These are the activations of a small neural network, seen along a few directions. Each row is one input.
Each table varies a few parts of the input and shows all the possible inputs, shuffled.
A made-up example of a description, with smaller parts first: line(6) and (point or line(9) or (values(2) and ring(5))).
Shared parts are said once, and a part with two or three values counts as separate values.

A family of inputs:
R1: [-0.19  0.10  1.26  2.32 -0.47  1.52  0.66 -0.32  1.06  1.69  4.32  1.34
  0.55  0.57 -0.16 -3.04 -1.28]
R2: [ 5.47 -0.98  2.27 -6.24 -0.91 -0.27 -0.88  2.03 -4.11  3.48  0.72  0.90
 -0.06  3.91 -0.10  1.06  1.46]
R3: [-2.25 -0.48  2.57  0.45  0.84 -3.43 -3.72 -1.46  2.35 -0.35 -2.95 -4.61
  1.49 -2.30 -1.40 -3.31 -2.47]
R4: [ 2.24  2.73 -2.01 -1.03 -2.17  2.10  2.97  1.40 -0.38  1.92  2.84  3.03
 -0.51  2.84  0.06  0.82  1.48]
R5: [ 0.43  1.02  2.80  0.05  0.51 -0.40 -4.04  0.47  2.24  2.83  1.10 -1.01
  1.65 -0.72 -1.02 -4.54 -1.98]
R6: [-4.96 -2.99  1.63  3.44  1.91 -2.21 -1.14 -2.48  0.64 -2.36 -2.52 -3.14
  0.43 -2.76  1.55 -1.68 -1.38]
R7: [-3.94 -3.47 -0.44  4.74  0.53  1.04  0.66 -1.19  0.22 -0.28  2.05  0.53
 -0.43 -1.36  1.82 -1.43 -1.69]
R8: [ 2.25  3.47 -2.17 -4.00 -0.72 -1.66 -0.67  0.29  0.19 -0.74 -4.06 -0.30
  0.67  0.17 -1.98  3.57  1.72]
R9: [ 4.36  4.69 -0.79 -3.22 -1.24  0.41 -0.52  1.59  0.26  2.51 -0.67  2.01
  1.20  2.37 -1.56  0.63  1.47]
R10: [ 0.34  1.77  0.16 -1.33  0.17 -2.01 -2.72  0.15  1.48 -1.66 -2.88 -1.83
  1.17 -1.89 -2.18  0.06 -0.14]
R11: [ 0.46  0.96  0.61  1.96 -1.36  2.10  0.97  0.74  0.91  1.21  4.18  1.70
  0.43  0.87 -0.19 -1.94 -0.55]
R12: [ 1.08  2.28 -0.40 -2.34  0.38 -2.01 -1.59  0.14  1.01 -1.36 -3.20 -1.55
  0.65 -2.03 -2.29  1.35  0.01]
R13: [-0.43  0.92  0.80 -1.09  1.11 -2.59 -3.06 -0.75  1.74 -1.33 -2.88 -2.09
  1.24 -2.15 -2.07 -1.26 -0.82]
R14: [-2.76 -2.54 -1.18  3.99  0.80  1.29  1.43 -1.07  0.16 -1.13  1.84  1.56
 -0.55 -0.55  1.64 -0.63 -1.00]
R15: [ 0.13  0.54 -4.25  0.75 -1.44  2.21  4.49  0.29 -1.32 -0.70 -0.05  2.60
 -1.87  1.85  1.49  3.00  1.76]
R16: [ 1.62  2.03  2.09 -0.53  0.97 -0.24 -3.42  0.47  1.96  2.01  1.00  0.07
  1.80  0.21 -1.44 -3.68 -1.19]
R17: [ 2.66 -2.86  1.03 -3.67 -1.04  1.33  1.83  2.38 -5.27  3.19  4.36  1.87
 -1.81  4.69  1.59  1.65  1.42]
R18: [ 0.15 -5.07 -1.09 -1.97 -0.21  2.30  3.24  1.69 -6.33  0.51  1.49  1.06
 -3.24  3.89  2.51  3.91  1.55]
R19: [-1.53 -0.16 -1.65  0.32  1.22 -0.52  1.68 -0.62 -0.16 -3.45 -2.92 -0.77
 -0.48 -2.54  0.58  2.66  1.00]
R20: [ 0.26 -4.54 -0.01 -4.63  0.86  0.25  2.18  0.72 -5.11 -1.98 -2.44 -1.43
 -1.89  1.66  1.98  5.43  2.61]
R21: [-0.22 -0.23 -3.11  1.99 -0.87  1.86  3.66 -0.16 -0.65 -1.07  0.65  2.49
 -2.29  1.09  1.45  2.37  1.11]
R22: [-0.37  0.47 -2.47 -0.18  0.19 -0.60  2.34 -1.00 -0.03 -3.17 -3.33 -0.26
 -1.24 -1.13  0.67  3.71  2.39]
R23: [-2.99 -1.63 -0.33  1.84  1.82 -1.25  0.22 -1.63  0.55 -3.35 -2.63 -1.10
  0.12 -2.69  0.74  0.20  0.27]
R24: [ 1.63  1.91 -0.69  0.05 -1.20  1.87  1.60  1.04  0.22  1.49  3.80  3.00
 -1.16  2.14  0.12  0.58  0.72]
R25: [ 2.28  2.81 -1.09 -2.63 -0.63 -2.09 -0.83 -0.30  1.09 -0.95 -3.68 -0.83
 -0.10 -0.70 -2.23  2.54  1.38]
R26: [ 3.18  3.46  1.02 -1.57 -0.12  0.17 -1.32  1.39  1.25  1.95  0.25  0.67
  1.10  0.28 -1.94 -1.35 -0.31]
R27: [-4.23 -2.52  0.52  2.54  1.65 -1.43 -0.42 -1.69  0.66 -2.45 -2.57 -2.03
  0.12 -3.46  0.90 -0.69 -0.45]
R28: [ 0.83  1.38 -0.03  0.65 -0.64  2.06  1.47  1.05  0.27  1.32  4.12  2.16
 -0.33  0.67 -0.18 -0.58 -0.57]
R29: [-1.33 -0.83  2.04  3.03 -0.79  1.40 -0.03 -0.50  1.16  2.54  4.46  0.30
  0.60 -0.27  0.17 -3.81 -2.06]
R30: [ 2.34  2.89  1.50 -0.77 -0.02  0.39 -3.11  1.42  1.62  1.61  0.88  0.47
  1.77  0.42 -1.52 -2.44 -0.55]
R31: [-0.09  0.60  3.70  1.00  0.49 -1.07 -4.17 -0.47  2.63  3.04  1.01 -2.56
  1.97  0.04 -0.59 -5.71 -2.79]
R32: [-4.57 -3.96  0.57  5.73  0.85  0.30 -0.16 -2.13  0.22 -0.18  2.30 -0.73
 -0.02 -0.59  2.58 -2.27 -2.57]
R33: [-1.43 -0.99 -2.43  2.46  0.20  2.01  2.92  0.13 -0.64 -1.30  1.28  1.96
 -1.41 -0.35  1.31  1.55 -0.30]
R34: [-2.00 -0.66 -1.05  1.66  0.39 -0.74  1.14 -0.85  0.60 -3.59 -2.86 -1.25
 -0.02 -2.34  0.47  1.23  1.20]
R35: [ 3.65 -2.34  1.02 -7.19 -0.95 -1.84 -0.31  0.76 -3.76  0.23 -2.87 -1.85
 -0.70  1.58 -0.80  3.78  1.67]
R36: [-0.42  1.14 -3.49 -1.52  0.18 -0.14  2.60 -0.42 -0.88 -2.97 -3.70  0.19
 -0.76 -0.28  0.86  4.81  2.79]
R37: [ 4.04  4.00  0.47 -2.05 -0.65  0.08 -1.24  1.21  1.05  2.21 -0.11  1.71
  0.43  1.66 -1.64 -0.07  0.91]
R38: [-1.76 -1.45 -1.74  3.84 -0.52  1.81  2.40 -0.11  0.19 -1.41  1.42  1.49
 -0.66 -0.12  1.39  0.27 -0.11]
R39: [-2.27 -1.43  2.79  3.63 -0.04  0.74 -1.47 -1.54  0.94  2.51  5.06 -0.72
  1.00  0.34  1.13 -4.63 -3.07]
R40: [-1.66 -0.06  1.58 -0.48  0.90 -2.76 -3.66 -0.65  1.97 -0.47 -2.84 -3.06
  1.16 -3.02 -1.74 -2.14 -1.61]
The inputs of R3 and R32 match in every part but one. If R10 is changed in the same way as R3 into R32, which row does it become?
> R38
The inputs of R19 and R33 match in every part but one. If R23 is changed in the same way as R19 into R33, which row does it become?
> R14
What do these inputs look like to the network?
> ring(5) and line(8)
Change only the line(8) part in R11. List by row number the other rows that result.
> R1, R4, R17, R24, R28, R29, R39
Change only the ring(5) part in R21. List by row number the other rows that result.
> R22, R24, R25, R37

A family of inputs:
R41: [-4.78 -3.11 -0.29  2.15  1.60 -2.67 -1.05 -2.09  0.37 -3.64 -3.89 -3.51
  0.00 -3.43  0.78  0.35 -1.13]
R42: [ 0.72 -2.28  4.94 -1.46  0.70 -0.52 -2.56  1.01 -0.34  0.83  2.32 -1.96
  1.21 -1.64 -1.41 -3.34 -1.53]
R43: [ 5.98 -0.02 -0.85 -8.04 -1.58  1.04  3.62  2.86 -4.96  0.19 -0.01  2.04
 -2.26  2.55 -1.07  6.54  3.98]
R44: [-2.95 -0.28 -3.22  5.16 -0.20  2.51  3.89 -0.83  0.99 -2.28  1.76  2.22
 -1.41 -1.17  1.61  1.12  0.06]
R45: [ 0.31  0.67  1.02  2.43 -0.54  0.95 -1.66 -0.47  0.93  4.53  3.71  1.50
  0.55  3.19  1.27 -3.73 -1.83]
R46: [-4.41 -5.66  1.72  3.30  1.62 -0.48 -0.63 -1.53 -1.19 -1.00  0.21 -2.22
 -0.10 -1.20  2.49 -2.01 -1.83]
R47: [-3.24  0.44 -2.83  3.14  1.05 -0.45  2.10 -1.21  1.61 -4.50 -3.79 -0.48
 -0.45 -3.14  0.58  1.88  1.08]
R48: [ 1.92  2.95 -0.47  0.46 -1.18  2.01  1.66  1.54  1.81 -0.09  3.73  2.62
 -0.01 -1.13 -2.42 -0.48 -0.16]
R49: [ 1.18  4.46 -2.41  2.06 -1.19  1.56 -0.49  0.78  2.11  2.53  1.17  2.96
  0.78  2.35 -0.40 -1.32 -0.51]
R50: [ 0.36  0.60  3.18 -2.88  0.52 -2.57 -2.91  0.20  1.40 -1.74 -1.48 -3.42
  1.55 -3.73 -3.11 -0.95 -0.95]
R51: [ 1.12 -3.68 -3.67 -2.96 -1.22  1.40  5.94  0.70 -5.84 -1.99 -1.71  1.33
 -3.33  3.14  2.56  7.29  4.01]
R52: [-0.67  1.48  0.84 -1.43  0.85 -3.31 -5.01 -1.17  1.85  1.07 -4.29 -3.29
  1.73 -0.38 -0.89 -1.90 -1.47]
R53: [-3.89 -3.65  0.18  5.03  0.14  1.93  2.57 -1.71 -0.48  0.17  4.24  0.70
 -0.89  0.11  3.01 -1.69 -1.38]
R54: [ 1.82  4.11  0.28 -1.78 -0.01 -0.75  0.03  0.94  2.45 -2.42 -1.57 -0.24
  1.22 -3.27 -3.27  0.35  0.88]
R55: [-0.35 -1.53  2.67  0.60  1.23 -1.30 -4.63 -0.79  0.27  3.38 -0.32 -1.55
  1.08  1.58  0.74 -3.90 -2.22]
R56: [ 0.91  5.04 -1.72  0.11  0.27 -1.31 -2.39 -0.62  3.18  0.43 -4.02  0.09
  1.76 -0.06 -0.99 -0.57  0.54]
R57: [ 1.03 -0.58  3.12  0.40 -0.80  1.58  0.37  0.82  0.41  2.13  6.03  1.18
  0.18 -0.22 -0.90 -3.12 -1.23]
R58: [ 4.94  1.03 -2.49 -6.30 -1.24  0.40  1.16  1.56 -4.57  2.41 -2.08  2.02
 -1.60  6.42  1.41  5.48  3.68]
The inputs of R48 and R49 match in every part but one. If R57 is changed in the same way as R48 into R49, which row does it become?
> R45
What do these inputs look like to the network?
> values(3) and (point or ring(5))
Change only the values(3) part in R42. List by row number the other rows that result.
> R46, R55

A family of inputs:
R59: [-0.91  1.37  0.71 -2.09  1.20 -3.35 -2.86 -1.14  1.66 -2.18 -4.95 -3.33
  1.31 -2.96 -1.57  0.38 -0.03]
R60: [ 1.58 -3.06 -4.16 -1.64 -1.93  3.97  7.90  1.79 -5.93 -0.48  2.60  3.92
 -4.11  3.98  2.81  6.61  3.50]
R61: [ 6.79  2.09 -0.53 -5.36 -2.72  3.38  3.01  3.43 -3.90  4.56  4.70  4.30
 -1.03  6.60  0.24  2.51  2.87]
R62: [ 1.36  1.66 -0.75 -3.62  0.59 -2.14 -1.46 -0.04  0.03 -1.86 -4.82 -1.31
  0.30 -0.98 -1.44  2.92  1.44]
R63: [-6.14 -4.54  0.60  6.88  1.33  0.10  0.30 -2.30  1.54 -2.90  1.06 -1.80
 -0.14 -3.73  1.72 -2.65 -2.66]
R64: [ 2.22  1.87  1.93 -0.23 -0.76  0.98 -2.26  1.13  1.05  3.52  4.11  1.55
  0.94  1.43 -1.26 -3.06 -1.71]
R65: [ 0.36  1.19 -0.39 -2.98  0.70 -2.80 -2.27 -0.44  0.42 -1.48 -5.49 -2.45
  0.70 -1.17 -1.19  1.61  0.75]
R66: [ 1.25  1.65  2.23  0.58 -0.31  0.26 -2.99  0.44  1.64  4.04  2.97  0.40
  1.57  1.58 -0.70 -4.48 -2.11]
R67: [ 2.79  2.89  1.18 -0.42 -1.05  1.41 -0.91  1.37  1.11  3.44  3.45  1.83
  0.90  2.01 -0.98 -2.67 -0.50]
R68: [-5.43 -3.43 -0.35  5.57  0.83  0.14  1.59 -2.48  0.77 -2.39  1.19 -0.95
 -0.56 -2.35  2.05 -1.11 -1.50]
R69: [-3.24 -2.88 -1.85  3.86  0.28  1.49  2.94 -1.00 -0.80 -1.95  1.29  1.12
 -1.53 -0.53  2.32  1.32 -0.05]
R70: [ 0.06  1.76  3.54  1.60  0.16 -0.35 -3.55 -0.27  2.96  3.40  3.40 -0.49
  2.04 -0.27 -1.14 -5.76 -2.85]
R71: [-2.60 -2.17 -2.60  3.50 -0.29  1.95  4.25 -0.69 -0.97 -1.97  1.14  1.49
 -1.67 -0.30  2.14  1.72  0.74]
R72: [-4.24 -3.41 -1.50  4.59  0.36  0.78  2.13 -1.58 -0.53 -1.58  0.66 -0.14
 -1.23 -0.63  2.48  0.07 -0.79]
R73: [-1.80  0.78  1.60 -0.62  2.12 -3.40 -4.19 -1.15  2.51 -2.53 -5.54 -4.10
  2.12 -4.18 -1.63 -1.40 -0.82]
R74: [-0.78  0.97  4.49  2.90  1.17 -0.61 -4.85 -0.27  3.71  2.93  2.68 -1.09
  2.69 -1.46 -1.28 -7.65 -3.60]
R75: [ 6.52  0.94 -2.80 -8.59 -1.73  0.00  3.38  2.70 -5.14 -0.68 -3.35  1.86
 -2.46  3.72 -0.92  8.34  5.14]
R76: [ 2.20  2.32 -1.36 -3.94  0.06 -1.80 -0.15  0.50 -0.12 -1.90 -5.10 -0.82
  0.18 -0.75 -1.65  3.32  2.19]
What do these inputs look like to the network?
> values(3) and (point or line(5))
The inputs of R70 and R59 match in every part but the values(3) part. If R61 is changed in the same way as R70 into R59, which row does it become?
> R75
Change only the values(3) part in R67. List by row number the other rows that result.
> R71, R76
Change only the values(3) part in R66. List by row number the other rows that result.
> R65, R72
